These are the activations of a small neural network, seen along a few directions. Each row is one input.
Each table varies a few parts of the input and shows all the possible inputs, shuffled.
A made-up example of a description, with smaller parts first: one of 3 separate values, together with either a single point or one of 11 places along a line or (one of 4 places along a line, together with one of 5 places around a ring).
Shared parts are said once, and a part with two or three values counts as separate values.
In the rows, 128 means zero.

Other details of the inputs shift rows strongly along two fixed directions, in all tables alike. That doesn't count.

A family of inputs:
r1: [135  82  88 124 119  97 148 145 129 111 195 147  88 125]
r2: [139 110 122 122 113 145 135  80 132 105 124  91 146 123]
r3: [107 164 183 136 119 157 107 116 122 143  42 129 178 155]
r4: [108 159 171 125 124 139 109 155 117 150  82 148 152 158]
r5: [148 126 128 102 115 158 107  65 133 109 106  76 164 111]
r6: [124 119 126 119 119 149 124  62 133 109 115  89 135 115]
r7: [161 145 123 118 145 150 102  45 139 135 103  76 143 109]
r8: [145  91  94 122 126 107 130 129 138 110 163 136 117 112]
r9: [115 152 153 132 142 116 123 193 132 147 121 170 138 148]
r10: [142 134 134  82 113 152 106  78 127 118 127  83 143 117]
r11: [119 154 161 137 130 137 128 165 129 135  94 139 167 157]
r12: [143  83  89 122 112  88 140 153 122 120 196 156  88 117]
r13: [ 89 165 162 152 134 151 143 148 121 131  86 129 139 164]
r14: [101 150 155 157 135 139 145 153 129 129  87 136 152 159]
r15: [ 95 157 173 132 126 155 118 131 124 135  64 132 159 171]
r16: [139 101 107 131 120 130 128  91 129 113 128 113 128 108]
r17: [105 146 153 151 138 143 127 147 132 130  72 140 161 157]
r18: [143  97  89 117 136  92 139 160 139 124 207 155  82 102]
r19: [141 135 135 105 115 154 113  67 126 126 115  86 142  99]
r20: [120 154 164 143 125 135 127 163 121 143  87 143 166 151]
r21: [110 149 140 138 138 111 142 213 126 144 146 173 117 155]
r22: [ 97 159 160 153 139 155 128 131 131 129  57 124 164 155]
r23: [144 123 135 103 109 148 105  66 124 122 112  92 150 107]
r24: [112 169 155 143 143 139 119 165 125 150  88 135 150 134]
r25: [105 166 164 122 135 143 120 163 126 145  99 141 142 155]
r26: [148 107 117 115 111 134 132  93 134 107 137  98 144 119]
r27: [144 125 119 105 110 138 128  98 120 123 151  97 121 107]
r28: [146 125 115 114 123 141 122  91 129 122 131  97 134  96]
r29: [131 122 118 131 123 151 146  75 131 104 129  79 128 114]
r30: [134 144 138  93 114 159 103  67 119 127 119  69 134 104]
r31: [132  89  77 149 140  98 154 140 130 116 183 146  77  98]
r32: [117 144 141 137 132 100 134 219 118 152 144 184 118 151]
r33: [138 139 133 106 119 150 108  74 125 128 124  80 135  96]
r34: [114 143 126 185 175 106 143 170 137 153 105 184 107 160]
r35: [114 134 140 155 136 112 128 188 127 142 101 177 140 148]
r36: [116 148 137 156 146 100 146 226 125 153 147 176 115 138]
r37: [148  99  83 121 139  99 140 157 140 118 197 145  94  98]
r38: [157 100  97 119 123  97 140 153 128 125 189 140 106 101]
r39: [113 159 174 147 119 149 126 138 121 138  58 130 179 158]
r40: [133 143 133  90 120 156 107  79 127 120 130  73 132 111]
r41: [129  93  95 132 116 105 148 127 121 117 177 135  87 116]
r42: [113 174 181 126 128 151 106 139 122 152  65 133 170 145]
r43: [ 89 168 178 139 124 163 118 113 115 141  48 121 156 161]
r44: [143 122 132  98 114 147 108  73 133 115 123  92 150 114]
r45: [114 166 165 122 126 139 122 168 123 140 102 137 156 159]
r46: [165 130 112 121 145 137 114  60 141 134 119  99 132 111]
r47: [152  87  85 124 128  91 130 152 131 123 185 153 101 101]
r48: [134 122 127 129 109 157 135  54 123 110 103  72 147 112]
r49: [142 107 121 127 108 142 134  73 125 111 121  93 143 114]
r50: [103 125 135 157 130 100 147 206 118 144 133 191 111 162]
r51: [142 100  94 109 126  97 133 151 125 130 199 149  76 103]
r52: [ 97 130 136 165 143 102 142 190 125 146 122 188 108 148]
r53: [117 166 164 144 131 141 135 165 122 147  90 138 156 144]
r54: [156 112 111 135 139 137 115  45 140 124 101 103 138 126]
r55: [118 136 125 180 169 100 136 168 138 153 102 188 115 163]
r56: [133 102  97 146 128 115 159 122 126 115 166 122  95 107]
r57: [140 114 124 102 102 143 122  82 126 107 133  92 140 126]
r58: [119 117 115 119 126 140 135  89 128 110 143 100 104 119]
r59: [152 119 111 102 125 133 118 103 136 114 144 101 138 103]
r60: [123 147 143 140 141 110 140 212 132 141 135 170 138 150]
r61: [103 191 182 124 127 168 115 136 120 142  71 100 170 156]
r62: [ 98 156 173 143 130 154 120 128 130 134  60 135 166 162]
r63: [167  84  77 140 149  81 128 124 144 131 171 165  93 121]
r64: [125  99  92 139 124 106 155 136 121 117 184 137  76 112]
r65: [139 148 133 153 168  97 121 185 139 163 115 188 127 155]
r66: [108 147 162 137 130 134 118 152 131 137  86 152 155 157]
r67: [125  97  94 136 137 108 148 125 136 113 178 135  82 108]
r68: [141 140 124 107 127 155 113  81 134 115 122  72 145 100]
r69: [100 155 157 159 135 148 128 131 124 136  59 132 157 148]
r70: [120 127 128 118 116 158 126  58 118 116 112  82 118 114]
r71: [137 113 127 102 105 140 110  78 120 119 123 104 130 119]
r72: [147 107  90 123 135  98 146 163 136 120 205 131  93 102]
r73: [ 96 138 129 169 156 115 151 192 134 133 120 171 114 148]
r74: [151 128 122 106 118 143 112  88 127 121 121  94 147  99]
r75: [148 123 117 112 121 138 137 107 133 115 151  96 133 109]
r76: [127  90  87 143 135  97 150 134 128 120 186 150  71 101]
r77: [ 95 134 134 156 138 107 151 201 125 135 135 177 110 164]
r78: [137 107 118  98 111 132 116  91 129 112 142 108 125 123]
r79: [140 105  93 116 139  96 132 155 138 125 204 140  84  98]
r80: [136 139 131 160 165  96 121 182 138 160 111 192 129 161]
r81: [145 119 120  93 114 127 112 105 122 127 152 111 118 108]
r82: [134  88 101 131 122 104 134 121 129 121 163 147 100 110]
r83: [145 116 124 103 103 137 117  92 118 119 141 100 135 116]
r84: [108 140 146 128 136 110 123 201 127 145 130 179 126 162]
r85: [139 134 124 105 114 140 120  98 118 126 149  86 121 104]
r86: [133  79  91 122 120  94 136 137 124 121 185 155  79 116]
r87: [142 126 132  95 104 151 114  78 125 112 127  82 150 124]
r88: [124  88  89 123 129  98 143 141 131 114 189 147  76 120]
Each input here is: one of 8 places along a line, together with either a single point or (one of 2 separate values, together with one of 5 places around a ring).
The inputs of r26 and r29 match in every part but the place on the line of 8. If r71 is changed in the same way as r26 into r29, which row does it become? -> r70
The inputs of r59 and r22 match in every part but the place on the line of 8. If r32 is changed in the same way as r59 into r22, which row does it become? -> r41
Change only the choice among 2 separate values in r81. List by row number the other rows that result. -> r10
List by row number the other rows that have the place on the line of 8 in common with r62. -> r1, r2, r15, r16, r17, r49, r50, r54, r82, r86
Change only the choice among 2 separate values in r53. List by row number the other rows that result. -> r75
List by row number the other rows that have the place on the line of 8 in common with r24. -> r7, r30, r33, r36, r40, r61, r68, r72, r79, r85

A family of inputs:
r89: [132 120 107 160 149 118 149 129 138 123 135 133 115 123]
r90: [156 115 125  86 108 128 105 107 129 123 142 114 146 118]
r91: [131  86  89 173 152  76 158 188 139 127 168 194  92 139]
r92: [110 107 104 136 127 116 147 127 122 120 168 132  78 115]
r93: [142 120 103 135 139 139 134  61 136 116 130  89 115 104]
r94: [101 164 153 161 152 142 126 127 128 149  67 142 134 157]
r95: [137 149 156 128 136 144  96  93 132 146  64 129 165 144]
r96: [120 162 157 151 158 118 109 173 130 167  83 183 139 161]
r97: [120 134 149 149 129 150 122  87 130 128  58 124 161 157]
r98: [113 133 129 106 115 132 129 137 116 128 156 116 104 117]
r99: [139 158 152 147 145 143 116 129 137 142  70 128 177 141]
r100: [142 121 117  88  96 161 132  63 121  97 156  47 134  87]
r101: [164 122 103  86 124 126 114 106 134 123 182  92 116  87]
r102: [171  81  79 131 137  86 130 135 142 123 178 153 111 104]
r103: [119 175 177 108 131 144  96 151 123 155  86 137 159 151]
r104: [149 140 125 110 132 122 124 161 134 134 157 125 135 114]
r105: [124 118 116 129 116 151 150  79 126 101 135  79 125 106]
r106: [134 153 135 161 162 110 130 188 139 154 110 169 139 139]
r107: [159  98  95 128 122 148 136  31 139  97 128  67 136  98]
r108: [108 130 140 161 147 117 129 144 130 142  89 169 126 162]
r109: [133 138 112 162 173  82 134 219 139 161 153 202  98 134]
r110: [103 156 157 156 148 143 121 117 127 145  60 141 140 161]
r111: [102 131 156 135 104 164 131  83 118 114  71 102 157 151]
r112: [143  82  93  98  95 116 142 117 122  94 198 104 108  96]
r113: [150 101 107 139 143  86 123 164 138 143 146 186 118 134]
r114: [109 139 147 104 109 140 123 130 115 128 133 118 120 132]
r115: [155 126 110 120 144 120 107  96 135 141 136 121 115 106]
r116: [131  78  95 111 100 129 136  55 123  97 164  93  96 103]
r117: [ 96 142 130 139 137  99 152 241 120 143 175 180  90 138]
r118: [116 131 136 121 111 131 145 166 121 117 146 124 134 128]
r119: [127 177 169 101 129 156  93 119 123 149  90 104 160 134]
r120: [121 177 174 130 136 138 119 196 130 149  87 149 178 157]
r121: [123 165 175 105 121 146  94 136 124 148  82 130 170 153]
r122: [120  94 106 111 111  91 140 179 119 123 199 164  81 125]
r123: [112 122 116 134 125 139 147 104 124 112 142 100 105 111]
r124: [117  80  92 153 121  93 165 169 127 107 185 163  88 127]
r125: [125 109 127  97  94 135 126 112 118 108 145 109 130 124]
r126: [113 119 125 143 115 144 152 111 126 105 122 105 134 126]
r127: [138 155 162 107 116 150 105 126 127 133  90 110 184 139]
r128: [116 112 121 118 111 147 132  65 120 110 131  92 107 116]
The inputs of r111 and r97 match in every part but one. If r105 is changed in the same way as r111 into r97, which row does it become? -> r89
What do these inputs look like to the network? -> one of 5 places around a ring, together with one of 8 places around a ring
Change only the place on the ring of 5 in r109. List by row number the other rows that result. -> r93, r101, r117, r123
Change only the place on the ring of 5 in r127. List by row number the other rows that result. -> r91, r102, r112, r124

A family of inputs:
r129: [147 124 116  80 111 135 118 111 125 118 181  89 115  91]
r130: [169 121 100 106 137 122 110  91 138 129 163 102 117  91]
r131: [120 119 114 112 110 143 140  99 120 108 158  87 106 103]
r132: [124 111 121 115 122  83 134 235 125 137 191 195 105 139]
r133: [101  98 113 147 123  86 158 221 120 124 177 192  90 148]
r134: [125 114  94 178 173  78 151 192 139 147 160 197  79 130]
r135: [119 158 138 171 175 100 133 216 137 165 111 198 122 154]
r136: [133 101  91 142 137 129 147  72 135 108 150  98  98 104]
r137: [ 72 193 191 154 139 133 142 247 116 159  90 176 146 176]
r138: [137  79  92 140 122 123 143  68 135 100 141 113 109 117]
r139: [167  96 100 121 130 119 115  77 139 123 133 121 132 112]
r140: [118 113 108 131 119 141 150  84 123 106 149  92 101 108]
r141: [ 93 149 174 143 109 174 131  85 115 119  46  99 170 162]
r142: [156  82  90 137 131 114 127  65 138 115 135 121 115 110]
r143: [130 178 187 100 114 168  88 106 123 144  48 104 200 153]
r144: [173  98 100 102 120 115 106  85 137 124 154 118 129 103]
r145: [125 199 187 107 133 169  95 126 124 153  60  98 184 144]
r146: [ 97 171 191 116  99 174 117 125 113 126  55 103 188 159]
The inputs of r131 and r133 match in every part but one. If r134 is changed in the same way as r131 into r133, which row does it become? -> r142
What do these inputs look like to the network? -> one of 2 separate values, together with one of 9 places around a ring
Change only the choice among 2 separate values in r140. List by row number the other rows that result. -> r141
